Here are a small network's activations along a few directions, averaged over the inputs that share one value of a field.
Values that are neighbours, or in one group, have similar rows; names and order tell nothing.
In the rows, zero is written as 128.

Other fields vary at random and push rows far along two fixed directions, the same in every table; ignore that.

Zati, 13 values:
d3: [111 139 134 139 132 124 138 138 119 129 118 135 120 116 143 122 129 131
 151 136 120 121 129 117]
d8: [118 140 131 132 132 113 139 134 115 137 111 135 127 124 136 127 126 131
 137 136 128 129 115 123]
d9: [151 110 129 135 118 132 123 125 139 125 145 133 129 131 119 137 132 135
 114 109 139 124 136 147]
d2: [117 121 129 126 128 129 133 135 107 119 111 130  98 128 144 110 115 123
 135 151 101 131 120  88]
d1: [194 110 132 104 152 144 115 102 152 123 141 108 109 161 110 122 122 118
  75 119 138 109 136 131]
d11: [124 141 134 109 148 126 130 123 117 135 109 120 116 140 131 113 118 121
 117 147 119 127 114 107]
d10: [156 124 131 121 139 132 125 124 132 131 132 122 124 143 122 122 118 123
 100 121 134 118 120 132]
d5: [ 74 138 121 143 112 127 141 148  97 123 111 136 121 103 150 122 122 122
 179 153 101 138 127  99]
d7: [ 80 145 123 131 125 123 134 144 117 129 113 138 123 110 145 126 134 121
 177 146 117 135 135 108]
d13: [154 121 127 101 146 136 117 111 140 128 127 108 123 154 116 118 120 126
  87 132 129 135 118 119]
d6: [121 133 127 136 116 126 130 128 134 133 134 132 150 114 124 140 143 136
 140 118 138 135 139 147]
d12: [110 133 117 169  88 101 126 139 150 137 170 151 201 103 108 178 159 148
 145  72 173 139 133 217]
d4: [156 108 128 118 129 150 113 114 145 117 141 116 121 137 117 125 125 128
 107 124 128 123 142 129]
The values of Zati form 3 separate groups.
Which other values are in the same group as d7? Give them in the order they are listed.
> d3, d1, d6
Which other values are in the same group as d10? Give them in the order they are listed.
> d8, d11, d13, d12

Rigo, 12 values:
p7: [140 131 133 129 140 141 140 134 114 125 114 125  95 124 144 110 113 121
 139 144 109 112 131  95]
p6: [140 144 147  91 171 128 130 116 120 136  84 118  93 153 142  90 113 122
 100 167 112 122 107  74]
p8: [ 93 123 119 132 103 140 123 133 120 113 125 135 127 106 131 134 132 130
 167 142 115 142 147 118]
p9: [100 154 128 132 133 115 142 134 112 141 109 127 148 122 137 124 123 132
 137 140 126 138 106 126]
p5: [ 95 119 134 146 113 125 151 156  79 120  96 147  84 114 166  99 109 129
 158 162  85 137 115  65]
p12: [ 81 131 126 141 120 137 128 129 131 126 131 130 133 109 135 136 144 127
 175 137 121 129 153 128]
p2: [232 107 133  69 146 175  96  77 166 105 152  84 123 162  86 114 120 126
  33 120 135 123 150 133]
p1: [ 72 138 110 144 108 122 127 143 127 120 139 130 150 102 136 141 139 125
 175 129 116 148 134 130]
p3: [127 117 130 159 122 111 142 138 125 136 133 148 112 117 138 143 133 141
 150 115 129 118 125 134]
p10: [116 120 120 184  88 100 129 152 138 134 171 164 174 104 119 173 148 133
 153  73 162 117 129 202]
p4: [168 132 121 133 125 109 114 111 172 142 167 129 198 147  88 171 154 125
  90  71 197 118 135 226]
p11: [174 121 137  75 168 134 115 112 132 137 116  99  98 177 114 102 109 123
  58 134 128 131 105 103]
The values of Rigo form 3 separate groups.
Which other values are in the same group as p1? Give them in the order they are listed.
> p8, p12, p2
Which other values are in the same group as p3? Give them in the order they are listed.
> p7, p5, p10

Sul, 15 values:
b13: [178  92 119  98 122 185 101 105 136  87 143 102  99 149 115 101  90 125
  78 144 101 136 136  93]
b15: [ 43 155 130 132 143  93 152 160  63 148  69 138  92 129 168 102 102 129
 172 178  84 155  77  61]
b4: [102 154 133 150 143  96 150 151 116 157 113 147 138 130 148 128 123 130
 147 123 145 120  96 136]
b7: [ 55 181 115 140 118 104 127 150 138 147 142 141 199  99 122 160 160 120
 185 106 163 139 136 186]
b3: [ 54 124 121 183 102  90 157 183  79 129 119 171  88  93 169 140 127 115
 221 135 100 117 120 103]
b2: [125 118 121 157  89  95 126 138 140 127 144 155 179 113 119 157 140 156
 120  94 156 148 106 177]
b8: [144 124 118 109 110 148 113 110 137 123 140 110 158 125 105 131 130 134
 100 124 126 156 133 138]
b5: [166 125 133  76 151 159 107  93 156 111 129  94 116 144 110 113 131 127
  92 143 126 127 150 111]
b12: [176 116 146 146 131 125 134 115 141 143 131 149 131 140 116 137 129 141
  90 106 156 100 123 164]
b1: [182 150 134 104 171 123 121  97 154 139 126 108 137 161 109 132 135 109
  88 122 157 102 136 153]
b11: [122 101 123  85 148 178 114 109 122  97 107  98  48 137 143  89 110 101
 143 190  65 128 155  29]
b6: [108 139 112 136 106 112 121 131 150 147 152 125 213 122  96 165 151 141
 117  86 176 155 122 209]
b14: [193 124 142 116 157 134 124 104 166 138 138 113 120 135 118 132 143 136
 102 111 147 101 145 140]
b10: [171 111 153 121 140 157 129 124 130 114 123 129  78 133 140 100 129 124
 118 136 116  97 165  96]
b9: [102 106 120 166  88 120 146 151  92 115 142 140 125 108 141 133 121 132
 148 123 104 138 120 124]
Each value of Sul is a pair of two hidden parts, and every pair occurs once (5 first parts, 3 second parts).
b14 and b1 share the first part; b14 and b2 share the second. Which value has the first part of b2 and the second part of b1?
> b15
b5 and b11 share the first part; b5 and b8 share the second. Which value has the first part of b8 and the second part of b11?
> b13
